Each row below holds a small network's activations on one input, seen along a few directions.
In each table, some parts of the input vary, and every possible input appears once, in random order.
A made-up example of a description, with smaller parts first: one of 8 places around a ring, together with either a single point or one of 11 places around a ring or (one of 2 separate values, together with one of 6 places along a line).
Shared parts are said once, and a part with two or three values counts as separate values.
In the rows, zero is written as 128.

Other details of the inputs shift rows strongly along two fixed directions, in all tables alike. That doesn't count.

Table:
R1: [155 110 125  97 134 170 185  61  60 149 197 157]
R2: [185 138 117 139 159 144 108  93 176  86 142  73]
R3: [ 67 122 140 116  99  82 128 166 104 151  97 179]
R4: [147 131 132 124 144 193 186  61  49 149 167 177]
R5: [ 86 126 143  92  82  80 124 176 125 165 114 169]
R6: [ 78 119 136 146 109  91  98 187 158 128  90 141]
R7: [143 137 129 110 137 121 127 126 137 133 134 133]
R8: [ 81 113 131 137 114  81  98 176 155 133  74 137]
R9: [174 140 124 171 156 173 106  91 170  98 108  76]
R10: [ 63 126 135 117  95  84 123 176  92 136 109 165]
R11: [ 77 138 138 133 110  95  93 179 162 135  76 138]
R12: [146 136 129 125 161 180 171  55  70 134 160 150]
R13: [ 93 132 133  98  88  91 118 202 116 148 121 171]
R14: [ 86 135 143  89  91  91 121 182 132 165 114 173]
R15: [171 130 112 179 166 137  94  83 183  65 111  48]
R16: [ 94 122 150 103  90  98 124 187 141 167 113 165]
R17: [ 86 113 140  94  87  87 122 180 131 171 111 165]
R18: [151 133 120 135 132  97  90 144 172  91 118  73]
R19: [139 125 132 107 123 111 138 118 123 134 137 137]
R20: [137 116 123 108 125 127 140 124 100 136 155 130]
R21: [132 128 137 167 139 133  94 138 185 112  89  86]
R22: [114 112 121 141 134 130 127 114 121 124 125 128]
R23: [138 125 124 117 123 110 126 121 131 123 145 124]
R24: [ 84 115 143  90  92 107 154 168  89 174 153 201]
R25: [171 123 109 177 171 145  91  97 172  71 109  38]
R26: [195 131 120 158 163 144  96 114 187  81 134  42]
R27: [115 128 136 130 123 139 143 101  99 142 128 142]
R28: [128 143 121 157 148 119  85 142 168  80  98  77]
R29: [164 138 125 100 147 170 167  75  67 132 192 137]
R30: [153 127 128 148 154 178 151  82  91 113 157 112]
R31: [149 121 136 136 155 184 175  64  71 144 163 150]
R32: [101 130 138  99  95  92 123 188 132 157 110 180]
R33: [121 130 125 138 129 151 140 116 103 130 135 155]
R34: [177 115 123 117 152 157 154  69 112 134 162 117]
R35: [106 154  90 191 129  70  73 203 239  74  54  30]
R36: [166 134 135  99 129 191 184  70  66 168 187 169]
R37: [ 87 117 149  88  94 100 152 175  96 181 135 202]
R38: [149 141  92 150 131 104 119 163 217  82 100  38]
R39: [173 131 121 113 140 178 168  73  84 140 188 152]
R40: [ 71 115 137 124 101 102 115 167 128 156  90 155]
R41: [177 141 113 175 166 165  99 101 162  71 118  60]
R42: [147 135 120 141 160 173 147  65 101 112 156 123]
Each input here is: one of 2 separate values, together with either a single point or (one of 4 places along a line, together with one of 5 places around a ring).
The inputs of R1 and R22 match in every part but the choice among 2 separate values. If R13 is changed in the same way as R1 into R22, which row does it become?
> R41
The inputs of R18 and R10 match in every part but the choice among 2 separate values. If R5 is changed in the same way as R18 into R10, which row does it become?
> R27
A walk changes only the place on the line of 4. It starts at R9 and steps to R4. List the rest of the walk in order.
> R33, R41
Change only the choice among 2 separate values in R26. List by row number the other rows that result.
> R30
Change only the place on the ring of 5 in R12. List by row number the other rows that result.
> R3, R4, R8, R31

Table:
R43: [157 135 122 129 151 165 149  88 103 119 161 116]
R44: [149 135 129 121 137 145 129 113 132 124 138 119]
R45: [106 114 141 104 103 101 120 159 129 158 124 162]
R46: [ 88 117 151  88  90  97 135 170  94 175 128 205]
R47: [142 131 123 123 141 161 168  77  63 125 170 139]
R48: [128 128 127 126 130 122 128 123 117 122 141 131]
R49: [137 121 114 133 139 140 143 103 107 113 147 112]
R50: [ 72 125 135 154 129 106 103 152 146 128  68 147]
R51: [171 122 128 137 145 144 123 109 165 119 128  96]
R52: [107 133 116 146 122  92  91 182 169  99  93 102]
R53: [109 132 123 108 117 155 188 105  46 153 172 176]
R54: [149 141 119 155 135 102  72 157 222  93  84  66]
R55: [ 94 127 139 102  99  93 117 166 120 149 115 167]
R56: [147 125 136 110 131 154 147 108 100 148 156 161]
R57: [ 96 130 119 124 109 105 139 159 110 138 119 140]
R58: [126 133 124 136 116  93  94 161 186 121  93  98]
R59: [111 123 126 137 121  82  91 175 176 112  95  97]
R60: [173 131 127 140 142 148 117 106 165 118 132 102]
R61: [173 138 117 147 159 166 140  83 136 103 153  85]
R62: [156 132 122 130 148 159 159  86 108 124 156 106]
R63: [ 75 116 141  85  88  93 145 167  90 172 128 194]
R64: [152 126 136 184 166 192 118  68 131 105 113  92]
What is each input in this table made of?
> either one of 2 separate values or (one of 4 places along a line, together with one of 5 places around a ring)
Which other rows belong to the same alternative as R64? List them by row number.
> R50
A walk changes only the place on the ring of 5. It starts at R59 and steps to R62. List the rest of the walk in order.
> R61, R43, R48

Table:
R65: [178 137 123 159 175 194 135  68 132 109 137  92]
R66: [149 127 133 153 148 189 151  82  91 136 150 136]
R67: [198 115 132 126 156 161 135  69 145 123 164  80]
R68: [159 141 108 162 165 164 123 102 144  92 127  75]
R69: [ 93 120 121 128 128 120 142 128 106 132 126 135]
R70: [122 140 133 116 116 138 135 133 121 154 132 157]
R71: [135 112 133  72 116 145 187  95  27 166 202 184]
R72: [110 131 128 110 126 136 178  94  68 149 156 156]
R73: [ 98 131 120 119 105  77  95 168 147 121  99 129]
R74: [ 95 146 118 125 102  90 104 189 157 129  99 129]
R75: [108 119 135 117 124 158 171 107  78 162 137 173]
R76: [138 120 118 151 139 173 170  83  84 124 155 121]
R77: [176 127 114 142 138 115 103 144 200  92 121  46]
R78: [120 130 133 107 108  94 103 184 147 120 129 124]
R79: [190 129 136 127 149 153 106 105 159 107 149  89]
R80: [104 149 124 125 118 115 138 155 116 134 116 142]
R81: [ 62 122 127 104  98 120 174 156  63 167 132 191]
R82: [166 131 136 113 143 164 147  88 108 129 170 149]
R83: [173 133 130 149 166 160 136  56 143 114 136  86]
R84: [191 118 130 142 152 115  72 124 205  92 111  55]
R85: [103 108 143 128 124 155 165  92  66 163 152 173]
R86: [168 141 115 148 149 116  88 138 193  74 122  71]
R87: [ 80 118 131  78  92  89 158 160  62 167 153 211]
R88: [132 115 136 101 125 138 165  98  95 163 163 169]
R89: [106 129 140 125 130 141 123 131 110 132 120 158]
R90: [155 121 117 168 160 149 112  86 127  87 130  80]
R91: [137 131 133 100 123 155 169 114  86 166 167 184]
R92: [ 79 128 131 148 109  98  94 186 135 111  97 135]
R93: [100 117 137 127 131 130 136 119 114 148 121 148]
R94: [108 138 117 125 109  84 105 198 170 123 108 129]
R95: [162 140 113 164 159 110  82 116 190  68  92  49]
R96: [140 131 118 153 145 179 160  90  79 123 160 126]
R97: [ 97 117 137 128 127 110 107 144 124 135  98 150]
R98: [164 124 129 115 147 184 175  34  83 148 180 137]
R99: [ 93 134 117 124  96  85 114 181 161 129  96 123]
R100: [106 126 115 122 103  78 115 191 174 123 102 123]
R101: [161 144 109 169 151 120 100 125 206  74  87  40]
R102: [155 138 116 156 164 160 115  96 138  80 131  82]
R103: [125 127 131 103 112 154 172 100  87 167 149 170]
R104: [ 82 142 144 109 101 109 139 170 105 169 107 189]
R105: [113 125 134 120 113  94  91 150 156 132  96 136]
R106: [ 98 143 146 129 115  94  91 174 160 125  84 141]
R107: [ 89 114 135 156 107 101  97 182 169 132  75 126]
R108: [102 139 141 121 105  95  84 176 167 129  93 142]
R109: [ 72 108 147 124 101 103 119 160  90 158 107 188]
R110: [187 126 120 141 151 154 131  93 172 113 135  89]
R111: [ 99 121 120 121 109  68 107 182 169 125 108 124]
R112: [168 150 122 141 160 168 143  71 111  94 153  99]
R113: [162 117 123 107 136 148 163  88  97 135 181 112]
R114: [193 120 128 131 144 155 127 102 167 120 142  77]
R115: [ 96 122 146 144 117 127 106 154 121 130 109 155]
R116: [141 129 117 119 135 149 160  76  99 131 164 121]
R117: [153 135 132 129 142 167 169  74 104 142 142 133]
R118: [170 135 127 163 162 119  77 106 198  85  86  63]
R119: [116 133 125 113 103  89 106 200 158 133 118 120]
R120: [136 122 118 130 153 157 152  77  74 117 154 130]
R121: [ 93 143 125 119 101  87  94 183 153 116 102 134]
R122: [ 96 115 142  92  99  87 125 165 111 162 122 193]
R123: [103 124 146  89  91 107 132 188 115 176 134 180]
R124: [ 73 114 126 150 108  84 104 178 145 123  92 122]
What is each input in this table made of?
> one of 2 separate values, together with one of 5 places around a ring, together with one of 6 places along a line
The inputs of R101 and R117 match in every part but the choice among 2 separate values. If R77 is changed in the same way as R101 into R117, which row does it become?
> R114
The inputs of R96 and R66 match in every part but the choice among 2 separate values. If R86 is changed in the same way as R96 into R66, which row does it become?
> R82
A walk changes only the place on the line of 6. It starts at R92 and steps to R102. List the rest of the walk in order.
> R112, R121, R86, R78
A walk changes only the place on the line of 6. It starts at R119 and steps to R94. List the rest of the walk in order.
> R74, R80, R68, R96
Change only the choice among 2 separate values in R102. List by row number the other rows that result.
> R89
Change only the choice among 2 separate values in R100. List by row number the other rows that result.
> R110
